These are the activations of a small neural network, seen along a few directions. Each row is one input.
Each table varies a few parts of the input and shows all the possible inputs, shuffled.
Descriptions start from the smaller parts, as in this example, which fits no table here: one of 5 places around a ring, together with either a single point or one of 9 places along a line or (one of 2 separate values, together with one of 6 places along a line).
Shared parts are said once, and a part with two or three values counts as separate values.
In the rows, zero is written as 128.

A family of inputs:
R1: [ 43 176 133 175 139 116 116 118 168 168 134 122]
R2: [142 127 135  25  87 135  55 126  35 134 185 173]
R3: [130 121  63 157 125  73 162 143  53  66 110 106]
R4: [141 120 153 131  92 178 109 148 212 170 105 150]
R5: [ 57 165 156 170  94 133 114 189 164 163 114 129]
R6: [178 116  69 119 135 123 170 132  70  71 137  84]
R7: [132 112 174 129  93 159  91 120 223 144 108 124]
R8: [182 144 119 105 206 122 174 124  55 107 121 115]
R9: [131 145 115 143 198  66 164 137  37 106  96 137]
R10: [124 124 133 134 140 155 109  80 216 179 129 142]
R11: [ 94 155 148 133 123 179 140 137 166 196 146 119]
R12: [ 84 145 128  71  77  80  47 142  14 125 160 193]
R13: [ 50 175 136 173 112 134 133 148 154 183 116 141]
R14: [111 123  73 139 175  78 166 138  53  83  95 123]
R15: [137 115 113 168 111  52 182 159  66  55 142 129]
R16: [194  70  73 100 177 121 160  98 108  95  89 143]
R17: [171  90 126  29  80 124  39 103  69 137 155 214]
R18: [ 96 146 174 140 132 170 100 108 187 145 157  81]
R19: [188 105 119 129 121 103 190 146  84  62 168 108]
R20: [105 149 165 130 103 185 123 174 178 173 141 108]
R21: [161 116  78 100 186 129 174 126  73  88 122 103]
R22: [124 103 166 138 127 152  83  87 220 151 127 121]
R23: [130 124 137 133 113 173 127 110 200 194 110 161]
R24: [101 148 184 130 101 171 106 144 190 143 141  83]
R25: [ 93 159 144 135 147 168 124 103 183 178 161 101]
R26: [214 100 113 105 196 112 160  96  91 114  88 155]
R27: [210  71  63 119 126 114 156 104 105  78 104 124]
R28: [ 45 163 165 180 123 117  92 123 172 136 130 101]
R29: [ 52 164 174 170  92 119  97 159 175 133 114 104]
R30: [222  70 110 131 109  99 178 117 120  64 133 148]
Question: The inputs of R21 and R14 match in every part but one. If R24 is changed in the same way as R21 into R14, which row does it become?
Answer: R29
Question: What do these inputs look like to the network?
Answer: one of 3 separate values, together with either a single point or one of 4 places along a line or one of 5 places around a ring
Question: Which other rows does R27 become when the place on the line of 4 takes its other values? List them by row number.
Answer: R16, R26, R30
Question: A walk changes only the place on the ring of 5. It starts at R7 and steps to R4. List the rest of the walk in order.
Answer: R23, R10, R22

A family of inputs:
R31: [ 88 158 162 118 156 179 106 120 185 202 130 126]
R32: [132 108 157 129  78 185  97 129 234 169 125 129]
R33: [ 57 164 189 147  71 133  84 155 164 147 164 115]
R34: [135 120 112  87 144  90  94 104  54 106 129 167]
R35: [116 138 110 176 174  83 178 137 113 113  93 123]
R36: [214  75  90  83  84 149 127 120 107 111 126 169]
R37: [183  82 100 160 124 138 189 137 171 101  89  94]
R38: [103 144 118 178 120  91 173 161 109  69 137  84]
R39: [ 57 157 155 143 119 135  79 118 172 187 128 146]
R40: [141 135 109 149 210 121 183 106 128 122 119  83]
R41: [172 125 114  70 174 134 121  96  61 127 140 154]
R42: [139 130 120  95  82  97 105 155  40  84 156 145]
Question: The inputs of R38 and R40 match in every part but one. If R42 is changed in the same way as R38 into R40, which row does it become?
Answer: R41
Question: What do these inputs look like to the network?
Answer: one of 3 separate values, together with one of 4 places along a line
Question: Which other rows does R32 become when the place on the line of 4 takes its other values? List them by row number.
Answer: R31, R33, R39

A family of inputs:
R43: [ 93 143 154 105 128 148  66 122 141 168 123 159]
R44: [114 149 166  91 111 165  86 136 142 163 154 129]
R45: [ 96 142 134 186 100 127 141 141 185 139 124 100]
R46: [174 103  79  79 143  96 122 105  21  54 151 135]
R47: [ 76 142 142 168 147 130 124 129 183 149  90 117]
R48: [ 92 137 144 177 106 141 153 146 193 137 139  97]
R49: [232  63 122  76 126 172 111  82 168 134 114 155]
R50: [167 109  65 135 173  96 204 151  58  85 103 136]
R51: [193 106 108  90 128  84 142 143  29  71 122 179]
R52: [ 87 136 151 112 110 136  73 111 151 164 125 168]
R53: [110 149 161  99 122 158  88 117 134 179 153 140]
R54: [ 95 122 146 122  77 125  74 129 154 155 144 158]
R55: [181 108 107 147 161  64 181 128  56  47 113 101]
R56: [107 132 153 112  69 156  84 147 151 144 149 139]
R57: [ 82 130 136 180 112 117 128 139 191 147 119 111]
R58: [107 141 165  96  94 163  97 134 146 156 169 135]
R59: [ 97 150 153 162 162 146 147 127 171 170 134  94]
R60: [ 79 148 143 169 163 134 136 119 180 159 111 119]
R61: [112 137 144 121  64 141  72 142 143 147 134 141]
R62: [112 139 159 111  73 164  98 132 142 153 161 135]
R63: [ 93 156 148 166 165 142 140 120 176 169 120 107]
R64: [165 111  71 138 174  87 180 110  53  50 125  88]
R65: [ 76 135 137 175 131 112 132 126 191 146 111 121]
R66: [ 92 132 145 118  91 121  75 115 149 162 128 164]
R67: [193 103 115  91 127  73 125 121  22  56 133 144]
R68: [221  78 106 129 160 155 171  90 199 117 102 116]
R69: [185 114 100 149 159  75 198 148  59  68  96 133]
R70: [100 151 156 155 129 157 150 150 175 146 129  80]
R71: [109 152 154  99 133 156  69 125 137 170 134 151]
R72: [182 106  72  82 136 103 150 142  19 100 119 177]
R73: [ 96 143 151 170 113 155 158 143 186 136 143  91]
R74: [103 158 157 148 147 151 148 144 171 157 126  79]
R75: [171 110  56  68 144 107 136 118  23  80 139 150]
R76: [162 118  48 127 175  98 192 123  53  77 114 103]
Question: What do these inputs look like to the network?
Answer: one of 2 separate values, together with either a single point or one of 5 places around a ring or one of 11 places around a ring
Question: The inputs of R57 and R54 match in every part but the choice among 2 separate values. If R64 is changed in the same way as R57 into R54, which row does it become?
Answer: R46

A family of inputs:
R77: [139 120  85 148 176  54 162 100  73  59 112  80]
R78: [ 90 168 151 150 152 156 112 126 154 183 123 143]
R79: [103 118 146 118 140 142 113 105 186 189 120 119]
R80: [115 115 140 122 131 159 100 114 201 159 112 115]
R81: [157 110  76 173 149  52 174 138  79  79  77 115]
R82: [180 103  84 152 147  96 222 161  94  92  79 131]
R83: [ 96 149 152 136 144 151 119 103 171 193 121 136]
R84: [116 136 162 163  76 150 117 133 181 139 156 123]
R85: [128 133 143 146  90 164 101 132 199 126 126 115]
R86: [140 111  54  47  81 130  85 112  31 113 157 189]
R87: [185  85 139  62 116 104  75  98  55  84 135 234]
R88: [ 72 164 149 130 145 134 105 158 151 168 120 126]
R89: [ 79 133 168 147  79 146 114 144 159 125 136 108]
R90: [209 117 136  34 101 135  80 131  15 125 159 149]
R91: [127 113 143 136 114 156  95 128 207 145 126 109]
R92: [ 74 141 165 156  98 125 119 152 147 154 161 120]
R93: [ 74 179 157 151 114 131 121 148 151 164 152 135]
R94: [165 122  95 136 200 118 192 106  79  58 139  84]
R95: [183 114  88 124 178 128 226 144  97  78 120 101]
Question: What do these inputs look like to the network?
Answer: either one of 3 separate values or one of 5 places around a ring or one of 11 places around a ring
